These are the activations of a small network on made-up records, seen along a few directions, one row for each record.
Each row is followed by the record's values for the fields NAD, ZEMU, RAKO, MIF, DEZ, SUMUZ.
A field that a record lacks is written none.
The largest differences between rows may come from other fields.
(in the rows, 500 means zero)
Strong random noise was added to every row along 2 fixed directions; ignore it. To show where, here is one row again and again, with new noise each time:
| 587 | 311 | 395 | 606 | 468 | 591 | 605 | 598 | 513 | 572 | 383 | 467 | 514 | 470 | 356 | 441 | 602 | 579 | 545 | 502 | 572 | 524 |
| 449 | 477 | 575 | 527 | 581 | 402 | 496 | 447 | 532 | 494 | 519 | 497 | 486 | 487 | 546 | 533 | 533 | 480 | 509 | 505 | 441 | 495 |
| 523 | 473 | 468 | 564 | 501 | 511 | 556 | 512 | 503 | 507 | 414 | 553 | 471 | 505 | 451 | 490 | 537 | 506 | 524 | 468 | 481 | 474 |
| 415 | 648 | 605 | 498 | 581 | 367 | 471 | 383 | 508 | 430 | 504 | 615 | 433 | 533 | 604 | 565 | 466 | 413 | 493 | 452 | 362 | 431 |

| 571 | 306 | 350 | 426 | 428 | 785 | 525 | 514 | 604 | 542 | 491 | 382 | 488 | 536 | 361 | 424 | 431 | 618 | 455 | 483 | 677 | 553 | | NAD is resik, ZEMU is sel, RAKO is bim, MIF is tabab, DEZ is dop, SUMUZ is none
| 570 | 331 | 460 | 530 | 464 | 484 | 539 | 708 | 458 | 564 | 566 | 198 | 597 | 385 | 456 | 421 | 554 | 623 | 534 | 690 | 683 | 569 | | NAD is none, ZEMU is none, RAKO is gafa, MIF is kig, DEZ is dop, SUMUZ is lev
| 384 | 560 | 574 | 406 | 457 | 512 | 397 | 343 | 474 | 553 | 594 | 536 | 448 | 620 | 556 | 498 | 456 | 577 | 300 | 457 | 490 | 426 | | NAD is resik, ZEMU is sel, RAKO is bim, MIF is tabab, DEZ is zefiz, SUMUZ is none
| 233 | 571 | 820 | 342 | 801 | 306 | 286 | 121 | 703 | 423 | 753 | 536 | 462 | 550 | 795 | 684 | 389 | 375 | 424 | 435 | 294 | 523 | | NAD is resik, ZEMU is sel, RAKO is gafa, MIF is keken, DEZ is dop, SUMUZ is none
| 527 | 417 | 431 | 407 | 586 | 708 | 501 | 411 | 655 | 427 | 430 | 567 | 457 | 546 | 465 | 516 | 375 | 479 | 528 | 380 | 518 | 527 | | NAD is resik, ZEMU is vofu, RAKO is gafa, MIF is keken, DEZ is dop, SUMUZ is none
| 657 | 693 | 176 | 493 | 321 | 890 | 602 | 482 | 525 | 425 | 175 | 883 | 316 | 690 | 285 | 408 | 305 | 502 | 494 | 272 | 528 | 353 | | NAD is resik, ZEMU is sel, RAKO is gafa, MIF is keken, DEZ is zefiz, SUMUZ is none
| 509 | 716 | 470 | 454 | 476 | 624 | 518 | 374 | 515 | 411 | 364 | 751 | 395 | 584 | 501 | 560 | 360 | 385 | 493 | 305 | 385 | 434 | | NAD is resik, ZEMU is sel, RAKO is gafa, MIF is tabab, DEZ is dop, SUMUZ is none
| 444 | 466 | 513 | 599 | 500 | 577 | 532 | 352 | 476 | 640 | 362 | 780 | 485 | 588 | 421 | 565 | 601 | 533 | 411 | 279 | 396 | 440 | | NAD is resik, ZEMU is sel, RAKO is gafa, MIF is tabab, DEZ is zefiz, SUMUZ is lev
| 572 | 396 | 371 | 490 | 532 | 660 | 554 | 515 | 679 | 414 | 392 | 554 | 459 | 520 | 411 | 474 | 486 | 455 | 608 | 449 | 489 | 533 | | NAD is resik, ZEMU is sel, RAKO is somot, MIF is kig, DEZ is zefiz, SUMUZ is none
| 366 | 581 | 601 | 339 | 574 | 447 | 383 | 311 | 580 | 409 | 659 | 515 | 435 | 571 | 644 | 566 | 353 | 440 | 416 | 469 | 454 | 485 | | NAD is none, ZEMU is none, RAKO is somot, MIF is tabab, DEZ is zefiz, SUMUZ is lev
| 422 | 360 | 618 | 587 | 591 | 359 | 489 | 403 | 520 | 626 | 529 | 565 | 545 | 438 | 561 | 585 | 630 | 486 | 480 | 468 | 381 | 546 | | NAD is resik, ZEMU is sel, RAKO is gafa, MIF is tabab, DEZ is zefiz, SUMUZ is lev
| 444 | 474 | 544 | 440 | 522 | 495 | 461 | 443 | 521 | 488 | 583 | 432 | 476 | 536 | 556 | 491 | 479 | 531 | 421 | 498 | 509 | 485 | | NAD is none, ZEMU is none, RAKO is bim, MIF is tabab, DEZ is zefiz, SUMUZ is tabov
| 489 | 835 | 611 | 552 | 635 | 241 | 520 | 481 | 505 | 280 | 424 | 687 | 436 | 464 | 659 | 592 | 474 | 245 | 674 | 464 | 221 | 436 | | NAD is none, ZEMU is none, RAKO is nol, MIF is keken, DEZ is zefiz, SUMUZ is tabov
| 438 | 353 | 579 | 447 | 551 | 413 | 455 | 464 | 485 | 578 | 696 | 305 | 568 | 457 | 574 | 533 | 529 | 593 | 407 | 616 | 571 | 568 | | NAD is none, ZEMU is none, RAKO is bim, MIF is keken, DEZ is dop, SUMUZ is lev
| 466 | 884 | 464 | 511 | 235 | 498 | 446 | 482 | 191 | 539 | 411 | 821 | 429 | 672 | 474 | 472 | 464 | 530 | 310 | 422 | 457 | 280 | | NAD is resik, ZEMU is sel, RAKO is somot, MIF is keken, DEZ is zefiz, SUMUZ is none
| 585 | 276 | 446 | 523 | 527 | 565 | 565 | 627 | 554 | 535 | 475 | 292 | 573 | 397 | 414 | 475 | 548 | 542 | 586 | 589 | 618 | 637 | | NAD is resik, ZEMU is vofu, RAKO is nol, MIF is kig, DEZ is dop, SUMUZ is none
| 479 | 708 | 548 | 439 | 539 | 348 | 460 | 525 | 485 | 376 | 570 | 516 | 469 | 437 | 657 | 546 | 352 | 357 | 578 | 576 | 437 | 484 | | NAD is ret, ZEMU is sel, RAKO is gafa, MIF is keken, DEZ is dop, SUMUZ is none
| 606 | 154 | 412 | 534 | 629 | 620 | 598 | 578 | 736 | 508 | 449 | 312 | 530 | 392 | 412 | 470 | 515 | 528 | 648 | 529 | 586 | 661 | | NAD is none, ZEMU is none, RAKO is gafa, MIF is kig, DEZ is dop, SUMUZ is lev
| 370 | 537 | 507 | 346 | 451 | 618 | 381 | 362 | 558 | 489 | 626 | 496 | 425 | 643 | 542 | 494 | 361 | 560 | 327 | 469 | 571 | 441 | | NAD is resik, ZEMU is sel, RAKO is somot, MIF is kig, DEZ is zefiz, SUMUZ is none
| 308 | 678 | 809 | 333 | 739 | 202 | 297 | 272 | 638 | 336 | 804 | 363 | 498 | 462 | 811 | 633 | 383 | 340 | 516 | 610 | 334 | 527 | | NAD is resik, ZEMU is sel, RAKO is nol, MIF is keken, DEZ is dop, SUMUZ is none
| 493 | 341 | 565 | 599 | 576 | 300 | 532 | 658 | 400 | 562 | 560 | 363 | 608 | 364 | 548 | 540 | 630 | 500 | 569 | 629 | 535 | 622 | | NAD is none, ZEMU is none, RAKO is bim, MIF is keken, DEZ is dop, SUMUZ is lev
| 641 | 363 | 332 | 518 | 496 | 631 | 587 | 621 | 589 | 478 | 432 | 397 | 511 | 444 | 372 | 441 | 479 | 517 | 628 | 574 | 617 | 611 | | NAD is resik, ZEMU is sel, RAKO is nol, MIF is keken, DEZ is dop, SUMUZ is none
| 433 | 323 | 598 | 575 | 567 | 425 | 480 | 394 | 473 | 640 | 548 | 519 | 562 | 476 | 505 | 558 | 625 | 583 | 442 | 490 | 482 | 511 | | NAD is none, ZEMU is none, RAKO is gafa, MIF is keken, DEZ is zefiz, SUMUZ is lev
| 502 | 347 | 471 | 372 | 612 | 638 | 451 | 361 | 748 | 448 | 586 | 415 | 479 | 531 | 497 | 491 | 420 | 521 | 507 | 492 | 520 | 554 | | NAD is resik, ZEMU is sel, RAKO is nol, MIF is keken, DEZ is zefiz, SUMUZ is none
| 489 | 459 | 571 | 453 | 709 | 408 | 475 | 386 | 723 | 388 | 525 | 536 | 462 | 467 | 572 | 560 | 467 | 377 | 625 | 500 | 351 | 579 | | NAD is ret, ZEMU is sel, RAKO is nol, MIF is keken, DEZ is dop, SUMUZ is none
| 565 | 319 | 324 | 570 | 349 | 766 | 583 | 574 | 460 | 639 | 357 | 572 | 507 | 566 | 298 | 416 | 594 | 640 | 422 | 384 | 628 | 474 | | NAD is resik, ZEMU is sel, RAKO is bim, MIF is tabab, DEZ is zefiz, SUMUZ is none
| 469 | 450 | 606 | 494 | 535 | 386 | 462 | 513 | 433 | 499 | 599 | 365 | 556 | 425 | 566 | 534 | 511 | 477 | 521 | 568 | 540 | 575 | | NAD is none, ZEMU is none, RAKO is bim, MIF is tabab, DEZ is dop, SUMUZ is lev
| 498 | 525 | 509 | 573 | 452 | 484 | 522 | 515 | 410 | 588 | 458 | 562 | 512 | 520 | 468 | 493 | 577 | 563 | 440 | 488 | 489 | 441 | | NAD is resik, ZEMU is sel, RAKO is gafa, MIF is keken, DEZ is dop, SUMUZ is none
| 502 | 692 | 550 | 469 | 527 | 455 | 494 | 454 | 535 | 348 | 503 | 512 | 438 | 485 | 585 | 520 | 391 | 365 | 582 | 471 | 422 | 461 | | NAD is none, ZEMU is none, RAKO is gafa, MIF is tabab, DEZ is dop, SUMUZ is tabov
| 427 | 524 | 641 | 494 | 598 | 328 | 465 | 468 | 484 | 484 | 594 | 418 | 517 | 460 | 616 | 544 | 532 | 467 | 493 | 532 | 441 | 522 | | NAD is none, ZEMU is none, RAKO is gafa, MIF is tabab, DEZ is dop, SUMUZ is lev
| 522 | 376 | 468 | 533 | 491 | 535 | 528 | 564 | 441 | 546 | 468 | 490 | 528 | 496 | 454 | 484 | 549 | 562 | 479 | 502 | 567 | 520 | | NAD is none, ZEMU is none, RAKO is bim, MIF is keken, DEZ is zefiz, SUMUZ is lev
| 404 | 736 | 595 | 381 | 547 | 476 | 397 | 326 | 506 | 407 | 560 | 624 | 441 | 566 | 639 | 575 | 326 | 425 | 434 | 427 | 410 | 413 | | NAD is resik, ZEMU is sel, RAKO is gafa, MIF is keken, DEZ is dop, SUMUZ is none
| 449 | 465 | 585 | 446 | 589 | 469 | 450 | 422 | 624 | 473 | 577 | 392 | 485 | 500 | 550 | 524 | 468 | 481 | 504 | 540 | 480 | 553 | | NAD is resik, ZEMU is sel, RAKO is nol, MIF is kig, DEZ is dop, SUMUZ is none
| 403 | 551 | 566 | 373 | 577 | 545 | 395 | 315 | 592 | 479 | 578 | 558 | 455 | 598 | 578 | 531 | 391 | 519 | 388 | 435 | 455 | 444 | | NAD is resik, ZEMU is sel, RAKO is gafa, MIF is keken, DEZ is zefiz, SUMUZ is none
| 554 | 489 | 468 | 622 | 528 | 443 | 592 | 532 | 448 | 496 | 348 | 674 | 493 | 454 | 458 | 535 | 588 | 419 | 600 | 417 | 397 | 514 | | NAD is none, ZEMU is none, RAKO is nol, MIF is tabab, DEZ is zefiz, SUMUZ is lev
| 455 | 692 | 546 | 472 | 485 | 436 | 451 | 406 | 463 | 436 | 498 | 652 | 447 | 559 | 559 | 555 | 448 | 418 | 478 | 471 | 394 | 446 | | NAD is resik, ZEMU is sel, RAKO is somot, MIF is keken, DEZ is dop, SUMUZ is none
| 684 | 677 | 388 | 628 | 410 | 490 | 615 | 678 | 415 | 372 | 267 | 628 | 494 | 425 | 405 | 460 | 497 | 377 | 735 | 497 | 456 | 463 | | NAD is none, ZEMU is none, RAKO is nol, MIF is keken, DEZ is zefiz, SUMUZ is lev
| 567 | 594 | 415 | 596 | 413 | 457 | 563 | 596 | 372 | 556 | 385 | 628 | 494 | 517 | 426 | 468 | 570 | 518 | 501 | 512 | 482 | 474 | | NAD is resik, ZEMU is sel, RAKO is nol, MIF is keken, DEZ is dop, SUMUZ is none
| 574 | 725 | 413 | 515 | 387 | 516 | 554 | 633 | 375 | 425 | 405 | 559 | 460 | 502 | 490 | 459 | 402 | 474 | 527 | 513 | 529 | 399 | | NAD is none, ZEMU is none, RAKO is gafa, MIF is kig, DEZ is dop, SUMUZ is lev
| 503 | 493 | 539 | 570 | 480 | 397 | 501 | 586 | 431 | 546 | 555 | 393 | 560 | 440 | 529 | 476 | 565 | 542 | 510 | 599 | 535 | 480 | | NAD is none, ZEMU is none, RAKO is gafa, MIF is keken, DEZ is zefiz, SUMUZ is tabov
| 573 | 515 | 328 | 410 | 440 | 801 | 531 | 458 | 593 | 417 | 377 | 632 | 405 | 591 | 404 | 472 | 333 | 495 | 495 | 371 | 551 | 467 | | NAD is resik, ZEMU is sel, RAKO is bim, MIF is keken, DEZ is dop, SUMUZ is none
| 506 | 674 | 425 | 493 | 305 | 638 | 504 | 509 | 321 | 532 | 386 | 671 | 440 | 598 | 431 | 478 | 405 | 543 | 384 | 401 | 565 | 394 | | NAD is resik, ZEMU is sel, RAKO is bim, MIF is kig, DEZ is dop, SUMUZ is none
| 491 | 346 | 497 | 499 | 469 | 586 | 496 | 499 | 512 | 636 | 525 | 411 | 552 | 498 | 444 | 477 | 555 | 615 | 416 | 495 | 577 | 536 | | NAD is resik, ZEMU is sel, RAKO is gafa, MIF is tabab, DEZ is dop, SUMUZ is none

Which values does each new row have?
| 397 | 229 | 604 | 439 | 694 | 515 | 437 | 372 | 711 | 573 | 638 | 356 | 566 | 481 | 551 | 553 | 552 | 540 | 471 | 468 | 496 | 621 | | NAD is resik, ZEMU is sel, RAKO is gafa, MIF is tabab, DEZ is zefiz, SUMUZ is none
| 566 | 773 | 351 | 451 | 345 | 685 | 534 | 466 | 458 | 431 | 316 | 770 | 383 | 652 | 419 | 452 | 375 | 476 | 437 | 327 | 440 | 349 | | NAD is resik, ZEMU is sel, RAKO is nol, MIF is tabab, DEZ is zefiz, SUMUZ is none
| 565 | 437 | 395 | 559 | 259 | 595 | 517 | 690 | 277 | 685 | 444 | 428 | 552 | 530 | 346 | 375 | 573 | 724 | 358 | 599 | 702 | 452 | | NAD is resik, ZEMU is sel, RAKO is bim, MIF is kig, DEZ is zefiz, SUMUZ is none
| 570 | 282 | 383 | 536 | 545 | 649 | 558 | 531 | 627 | 509 | 373 | 579 | 518 | 502 | 368 | 498 | 566 | 492 | 595 | 432 | 508 | 597 | | NAD is resik, ZEMU is sel, RAKO is somot, MIF is keken, DEZ is zefiz, SUMUZ is none
| 649 | 596 | 352 | 582 | 504 | 507 | 625 | 687 | 514 | 401 | 336 | 531 | 475 | 444 | 422 | 448 | 514 | 411 | 687 | 541 | 474 | 534 | | NAD is resik, ZEMU is sel, RAKO is nol, MIF is keken, DEZ is dop, SUMUZ is none
| 514 | 452 | 515 | 639 | 560 | 473 | 564 | 413 | 468 | 583 | 310 | 796 | 512 | 516 | 429 | 577 | 645 | 473 | 530 | 355 | 342 | 480 | | NAD is resik, ZEMU is vofu, RAKO is nol, MIF is keken, DEZ is zefiz, SUMUZ is lev
| 488 | 276 | 582 | 464 | 663 | 380 | 456 | 557 | 672 | 467 | 720 | 128 | 605 | 366 | 587 | 486 | 554 | 512 | 603 | 710 | 562 | 627 | | NAD is none, ZEMU is none, RAKO is nol, MIF is keken, DEZ is zefiz, SUMUZ is tabov
| 430 | 599 | 636 | 490 | 458 | 320 | 398 | 565 | 318 | 475 | 653 | 357 | 577 | 416 | 613 | 514 | 467 | 481 | 515 | 637 | 588 | 493 | | NAD is none, ZEMU is none, RAKO is bim, MIF is keken, DEZ is zefiz, SUMUZ is lev
| 523 | 481 | 500 | 498 | 391 | 487 | 471 | 600 | 333 | 541 | 581 | 357 | 576 | 428 | 497 | 480 | 466 | 558 | 487 | 623 | 667 | 516 | | NAD is none, ZEMU is none, RAKO is bim, MIF is keken, DEZ is dop, SUMUZ is lev
| 473 | 573 | 447 | 428 | 466 | 628 | 457 | 329 | 569 | 470 | 463 | 707 | 416 | 641 | 471 | 514 | 427 | 489 | 420 | 379 | 436 | 431 | | NAD is resik, ZEMU is sel, RAKO is somot, MIF is keken, DEZ is zefiz, SUMUZ is none
| 523 | 101 | 447 | 538 | 495 | 557 | 517 | 574 | 566 | 662 | 529 | 377 | 606 | 409 | 413 | 497 | 615 | 577 | 512 | 561 | 612 | 687 | | NAD is resik, ZEMU is sel, RAKO is somot, MIF is tabab, DEZ is zefiz, SUMUZ is none
| 576 | 480 | 376 | 501 | 378 | 649 | 565 | 649 | 477 | 541 | 469 | 341 | 494 | 502 | 405 | 387 | 485 | 622 | 460 | 563 | 654 | 464 | | NAD is resik, ZEMU is sel, RAKO is gafa, MIF is kig, DEZ is dop, SUMUZ is none
| 590 | 528 | 457 | 540 | 602 | 465 | 607 | 550 | 625 | 371 | 430 | 486 | 479 | 428 | 509 | 519 | 521 | 381 | 675 | 504 | 389 | 534 | | NAD is none, ZEMU is none, RAKO is nol, MIF is keken, DEZ is dop, SUMUZ is tabov
| 510 | 870 | 523 | 496 | 479 | 412 | 499 | 506 | 445 | 339 | 410 | 643 | 395 | 545 | 586 | 492 | 384 | 384 | 542 | 451 | 371 | 352 | | NAD is none, ZEMU is none, RAKO is gafa, MIF is kig, DEZ is zefiz, SUMUZ is lev
| 427 | 447 | 482 | 361 | 456 | 655 | 412 | 347 | 590 | 520 | 587 | 499 | 439 | 622 | 482 | 478 | 408 | 574 | 350 | 452 | 562 | 476 | | NAD is resik, ZEMU is sel, RAKO is somot, MIF is tabab, DEZ is zefiz, SUMUZ is none
| 645 | 681 | 351 | 531 | 266 | 630 | 560 | 656 | 339 | 454 | 374 | 519 | 493 | 486 | 388 | 400 | 411 | 497 | 563 | 490 | 626 | 412 | | NAD is none, ZEMU is none, RAKO is gafa, MIF is tabab, DEZ is zefiz, SUMUZ is lev
| 446 | 645 | 533 | 340 | 510 | 560 | 415 | 414 | 536 | 350 | 624 | 441 | 437 | 542 | 613 | 502 | 301 | 460 | 459 | 502 | 533 | 428 | | NAD is none, ZEMU is none, RAKO is bim, MIF is keken, DEZ is dop, SUMUZ is tabov
| 640 | 329 | 316 | 617 | 433 | 733 | 638 | 545 | 578 | 590 | 220 | 682 | 489 | 541 | 266 | 441 | 620 | 555 | 546 | 339 | 480 | 520 | | NAD is resik, ZEMU is sel, RAKO is nol, MIF is tabab, DEZ is zefiz, SUMUZ is none
| 448 | 219 | 620 | 520 | 723 | 418 | 476 | 389 | 746 | 540 | 594 | 371 | 567 | 441 | 533 | 541 | 653 | 503 | 566 | 530 | 408 | 618 | | NAD is resik, ZEMU is sel, RAKO is nol, MIF is keken, DEZ is zefiz, SUMUZ is none
| 353 | 380 | 687 | 348 | 772 | 445 | 377 | 217 | 831 | 400 | 689 | 413 | 470 | 512 | 666 | 591 | 453 | 408 | 512 | 455 | 355 | 579 | | NAD is resik, ZEMU is sel, RAKO is nol, MIF is tabab, DEZ is zefiz, SUMUZ is none
| 385 | 180 | 599 | 373 | 655 | 584 | 386 | 342 | 775 | 568 | 723 | 203 | 529 | 499 | 551 | 492 | 466 | 622 | 413 | 563 | 609 | 601 | | NAD is resik, ZEMU is sel, RAKO is gafa, MIF is kig, DEZ is zefiz, SUMUZ is none
